Each row below holds a small network's activations on one input, seen along a few directions.
Each table varies a few parts of the input and shows all the possible inputs, shuffled.
A made-up example of a description, with smaller parts first: line(6) and (point or line(9) or (values(3) and ring(8))).
Shared parts are said once, and a part with two or three values counts as separate values.
In the rows, zero is written as 128.

Other details of the inputs shift rows strongly along two fixed directions, in all tables alike. That doesn't count.

Rows:
row 1: [130 116 125 189 129 121 144 167  94 136 125 145]
row 2: [145 131 125  97 126 139 155 117 134 115 142 103]
row 3: [ 75 169 178 140 157 190 103  57 175 165 144 134]
row 4: [138  78 112 180 122  91 125 202  83 121 103 147]
row 5: [130 131 127 176 115 139 144 164 117 139 118 154]
row 6: [119 129 142 162 109 123 125 145 117 131 113 164]
row 7: [165  77  81 116 132 110 150 176  82 113 129 107]
row 8: [145  89 134  22 130 142 106 111 145 110 131  82]
row 9: [ 97 164 171 142 152 130 122  84 161 125 130 136]
row 10: [128 118 125 188 116 106 102 164 105 136 109 155]
row 11: [ 97 183 140 126 135 150 121  71 149 147 147 140]
row 12: [156 105 100  47 134  98 126 118 133 103 136  77]
row 13: [154 109  78  55 134 114 146 117 127 118 146  75]
row 14: [107 179 150 136 128 156 133  75 164 151 142 151]
row 15: [164 107 115  40 122 117 152 126 141  88 129  84]
row 16: [125 126 142 170 114 124 127 166 126 127 103 160]
row 17: [126 119 124 168 110 108 109 170  95 130 111 163]
row 18: [101 173 133 149 137 146 113  74 155 148 147 129]
Description of these inputs: values(2) and (point or ring(8)).
Changing only the values(2) part turns row 12 into row 13. The same change can be made to row 9. Which row results?
> row 1

Rows:
row 19: [139 106  91 120 122 115 129 138  90 127 130 124]
row 20: [130 127 132 151 112 133 135 137 135 135 118 156]
row 21: [133 131 112 129 129 111 132 125 141 123 127 129]
row 22: [115 125 146 171 133 148 143 155 123 143 128 146]
row 23: [133 136 139  82 130 135 157 103 152 114 130 120]
row 24: [141 114 135 170 117 108 139 172 112 114 118 138]
row 25: [147 114 105  83 113 147 133 138 123 138 136 109]
row 26: [150 102 103 131 115 130 123 148  89 134 130 113]
row 27: [135 133 128 124 110 132 134 136 128 133 123 143]
row 28: [116 109 139 114 133 102  92 145 127 110 100 129]
row 29: [115  93 134 119 139 108  94 144 116 120 110 130]
row 30: [124 123 161  79 131 119  93 107 155 102 110 107]
row 31: [118 140 117 110 142 122 131  98 120 129 141 123]
row 32: [103 160 139 120 156 128 130  81 142 133 147 125]
row 33: [164  88  88  75 110 140 145 162 115 131 130  97]
row 34: [112 155 150 167 127 131 121 109 156 133 127 143]
row 35: [ 90 121 177 141 139 151  87 125 145 142 110 144]
row 36: [137 117 142 192 114 107 130 176 101 125 121 158]
row 37: [133 123 109 170 126 103 132 171 113 117 116 144]
row 38: [105 162 136 159 126 124 114 108 132 137 131 153]
row 39: [ 98 161 139 122 158 128 137  82 152 131 142 118]
row 40: [127 125 126 133 132 154 140 147 131 132 129 125]
row 41: [102 161 164 218 124 131 112 133 121 137 122 175]
row 42: [127 142 125 128 136 112 133 126 126 117 134 131]
row 43: [102 111 168 148 143 136  80 120 139 135 120 136]
row 44: [139 129 130 126 109 133 135 132 118 130 123 147]
row 45: [138 128 111  91 134 104 146 123 135 105 132 104]
row 46: [147 108 107  89 125 150 148 131 135 132 131 103]
row 47: [105 146 140 169 135 146 111 107 145 158 138 135]
row 48: [135 111 118 161 117 127 117 154 103 150 134 131]
row 49: [121 148 145 175 128 126 126 142 137 119 121 141]
row 50: [139 139 143  80 130 135 154 103 142 115 134 123]
row 51: [129 150 117  78 135 118 133  89 138 111 142 111]
row 52: [110 153 144 123 144 149 120  76 141 138 152 119]
row 53: [127 141 105  80 135 123 125  95 135 135 141 103]
row 54: [153 116 116 139 102 113 127 157 104 116 122 132]
row 55: [115 149 124 164 122 115 115 137 124 139 124 148]
row 56: [129 122 128 126 122 148 138 139 107 138 134 134]
row 57: [140 129 117  97 143 144 130  92 151 132 141  91]
row 58: [139 118  97  81 146 115 148 111 130 116 137  95]
row 59: [133 123 130 188 102 111 118 172 107 136 117 155]
row 60: [139 141 127  90 121 127 127  94 163 115 139 109]
row 61: [111 163 153 111 130 147 138  87 145 125 132 143]
row 62: [117 134 137 183 142 140 123 141 124 138 128 130]
row 63: [164 103  81  78 115  97 138 150 122 111 129 102]
row 64: [ 99 163 163 137 145 165 135  98 147 145 144 140]
row 65: [144  94 117 150 130 123 136 164 101 128 130 115]
row 66: [169  71  99 140 120 112 139 190  70 122 130 113]
row 67: [136 143 134  83 130 141 154 108 156 109 125 116]
row 68: [138 109  93 140 126 109 129 150 105 135 121 125]
row 69: [132 125 104 135 141 118 132 125 127 136 125 123]
row 70: [155  72 136  68 113 111 114 163 117 100  92 119]
row 71: [110 152 151 158 127 142 136 112 153 142 118 157]
row 72: [105 157 140 115 129 170 121  82 146 143 146 131]
Changing only one part turns row 56 into row 52. The same change can be made to row 46. Which row results?
> row 57
Changing only one part turns row 45 into row 23. The same change can be made to row 28. Which row results?
> row 70
What do these inputs look like to the network?
> ring(6) and (point or ring(8))
List by row number the other rows that have the ring(6) part in common with row 53.
> row 19, row 29, row 31, row 32, row 39, row 58, row 68, row 69

Rows:
row 73: [195  53  67  10 108 120 118 155 111 109 132  53]
row 74: [142 162  78   5 138 120 129  36 182 104 159  47]
row 75: [200  32  72  25 125 119 136 169  72 109 134  48]
row 76: [ 51 235 183 182 183 160 146  34 189 148 163 149]
row 77: [150 165 110  15 137 135 178  47 200  96 159  68]
row 78: [118  59 168 222 116  44  77 243  88  88  57 187]
row 79: [100 169 124 175 122 109 119 111 123 149 125 170]
row 80: [153 124 106 179  91 113 156 188  72 112 109 169]
row 81: [ 83 194 149 185 171 130 115  59 146 156 160 132]
row 82: [ 98 156 180 159 115 173 112 113 146 139 126 182]
row 83: [116 111 133 159 109 134  98 155 104 158 109 170]
row 84: [103 153 183 163 129 173 130 113 180 159 126 149]
row 85: [155  50 113 186 120 132 149 242  51 138 106 140]
What do these inputs look like to the network?
> point or (values(2) and ring(6))
Which other rows does row 77 become when the ring(6) part takes its other values? List them by row number.
> row 74, row 76, row 79, row 80, row 81
Which other rows does row 74 become when the values(2) part takes its other values? List them by row number.
> row 73
